A small network was trained on made-up records. Each row is its average activation on records with the value named, seen along a few directions.
Related values have similar rows: they may be neighbours, one step apart, or belong to one group.
In the rows, zero is written as 500.
Strong random noise was added to every row along 18 fixed directions; ignore it. To show where, here is one row again and again, with new noise each time:
[542 386 534 554 523 551 546 568 645 517 758 757 348 231 502 364 248 489
 517 596 377 447 700 453 385 659 254 423 553]
[398 401 499 562 477 539 497 479 342 378 492 351 498 464 442 552 494 327
 475 577 414 496 529 627 432 435 743 525 624]
[560 332 469 316 356 625 292 427 720 644 577 519 465 527 309 434 428 646
 749 689 680 368 600 531 634 326 523 453 525]
[577 488 501 481 491 619 487 697 444 461 519 772 449 346 411 516 390 524
 423 698 555 537 319 246 381 407 583 573 443]
[512 598 395 461 679 464 649 458 441 496 469 578 439 629 660 477 499 485
 367 652 367 657 489 471 594 496 438 379 367]
[273 429 488 531 429 417 432 294 627 491 443 567 521 465 544 573 369 574
 387 356 486 345 378 590 528 440 653 497 550]
[706 447 660 580 526 664 396 425 257 399 393 504 826 626 637 521 373 596
 435 588 569 504 601 583 373 591 451 434 471]
[547 394 273 572 561 688 553 807 244 576 399 477 556 411 461 512 496 717
 592 593 672 680 545 219 634 387 672 427 420]
[428 459 222 607 637 515 663 679 711 656 433 694 365 259 377 540 717 388
 547 365 523 503 437 333 217 417 584 510 502]
[525 540 286 499 423 666 727 508 562 557 421 476 603 494 294 769 490 346
 331 231 530 346 170 600 402 626 660 413 531]
[385 390 603 610 443 397 446 614 407 437 638 483 666 415 554 504 469 375
 452 400 501 494 626 622 492 460 573 648 547]
[403 625 678 608 423 660 519 453 595 391 476 608 377 608 530 325 289 820
 278 660 521 542 632 405 495 523 562 381 423]
[226 488 541 537 471 389 346 571 299 401 573 589 447 681 494 534 534 558
 638 262 536 532 809 451 596 388 423 615 579]
[216 562 678 464 547 515 571 345 825 777 522 190 509 406 518 388 600 595
 349 477 518 294 418 781 726 553 563 729 354]
[422 644 574 470 339 513 495 409 576 409 541 577 553 750 508 572 509 462
 411 266 564 385 507 677 415 556 506 560 506]
[646 557 510 500 411 173 331 447 369 175 533 358 605 656 467 510 519 475
 496 485 322 597 595 393 766 500 501 270 693]
[496 447 351 479 592 464 624 742 521 736 597 624 550 462 389 559 691 498
 525 512 738 563 527 450 639 358 431 407 322]
[673 516 608 527 446 496 702 407 459 546 594 540 373 356 461 605 517 408
 432 506 763 571 381 717 231 440 422 327 449]
[597 609 410 372 665 373 608 735 557 605 631 557 535 200 683 479 723 449
 531 571 634 301 290 363 603 742 427 642 385]
[643 666 768 376 553 337 325 378 499 527 461 422 592 472 539 465 713 618
 453 619 528 469 267 472 636 493 345 655 365]


Field V:
v19: [616 544 501 472 581 645 597 540 338 562 451 558 293 331 611 501 384 684
 713 434 641 537 462 284 384 658 274 593 505]
v12: [558 403 494 411 704 527 553 226 516 740 338 521 399 375 804 495 259 508
 541 542 506 655 300 559 354 337 363 658 402]
v17: [481 606 400 524 508 404 682 396 640 436 421 450 425 688 743 480 648 274
 500 412 642 541 533 721 224 456 663 522 541]
v7: [545 629 681 512 268 484 558 638 430 381 689 654 353 485 312 535 563 422
 388 603 592 583 405 502 418 475 475 502 436]
v11: [390 552 371 467 449 447 638 549 354 506 576 448 268 494 562 539 626 348
 544 460 470 597 383 580 550 479 557 599 486]
v15: [454 522 478 554 561 501 647 282 424 622 395 489 273 387 608 490 554 705
 403 579 467 687 317 589 455 421 482 261 310]
v2: [417 547 439 679 534 480 591 407 620 466 429 482 244 443 433 349 768 629
 439 736 425 585 623 483 431 478 629 152 456]
v3: [488 627 399 330 411 518 647 700 642 636 756 740 337 760 418 508 403 469
 567 244 580 636 651 472 575 440 228 544 395]
v9: [529 593 767 582 717 506 692 337 289 563 358 332 596 637 671 571 472 550
 355 522 688 581 569 669 464 580 308 442 323]
v8: [409 336 521 538 497 388 465 420 191 484 575 644 427 355 788 502 444 508
 539 584 486 670 516 685 369 341 525 493 413]
v1: [483 386 447 625 678 455 512 648 500 545 455 464 593 306 453 494 524 495
 506 422 423 462 572 337 513 567 499 472 564]
v14: [413 334 719 609 223 734 403 449 322 434 664 440 462 348 441 484 333 566
 532 549 570 409 629 776 361 575 543 455 569]
v6: [407 458 457 516 437 408 508 559 837 724 515 522 546 223 431 460 692 555
 403 497 615 412 249 518 547 414 626 529 368]
v18: [445 637 590 611 545 632 653 659 357 459 525 536 363 479 453 497 490 488
 351 483 488 539 491 402 415 655 396 515 472]
v16: [379 312 536 651 534 714 529 852 571 665 554 463 728 509 371 353 319 548
 417 612 567 604 778 438 660 409 562 626 428]
v4: [611 519 367 677 585 387 554 638 191 511 376 561 750 418 657 660 626 406
 410 171 419 741 335 431 400 544 390 522 439]
v20: [289 534 541 531 451 477 481 534 434 525 623 591 283 585 282 501 978 280
 600 630 366 519 612 681 412 407 481 553 387]
v13: [341 601 649 552 437 466 407 488 617 367 424 637 411 579 359 521 592 587
 504 442 631 245 560 343 372 569 528 485 595]
v5: [400 461 463 279 688 575 449 687 501 596 509 435 458 608 389 480 360 408
 625 607 447 453 572 329 664 377 519 745 531]
v10: [821 493 317 394 493 462 509 525 678 359 459 379 676 551 691 434 381 385
 640 614 525 349 491 404 528 710 624 393 673]
V is arranged as a ring.
Question: List every value one step from v16, in the order listed.
Answer: v17, v10
Question: List every value one step from v4, in the order listed.
Answer: v12, v6
Question: List every value one step from v8, in the order listed.
Answer: v15, v5
Question: List every value one step from v1, in the order listed.
Answer: v2, v3
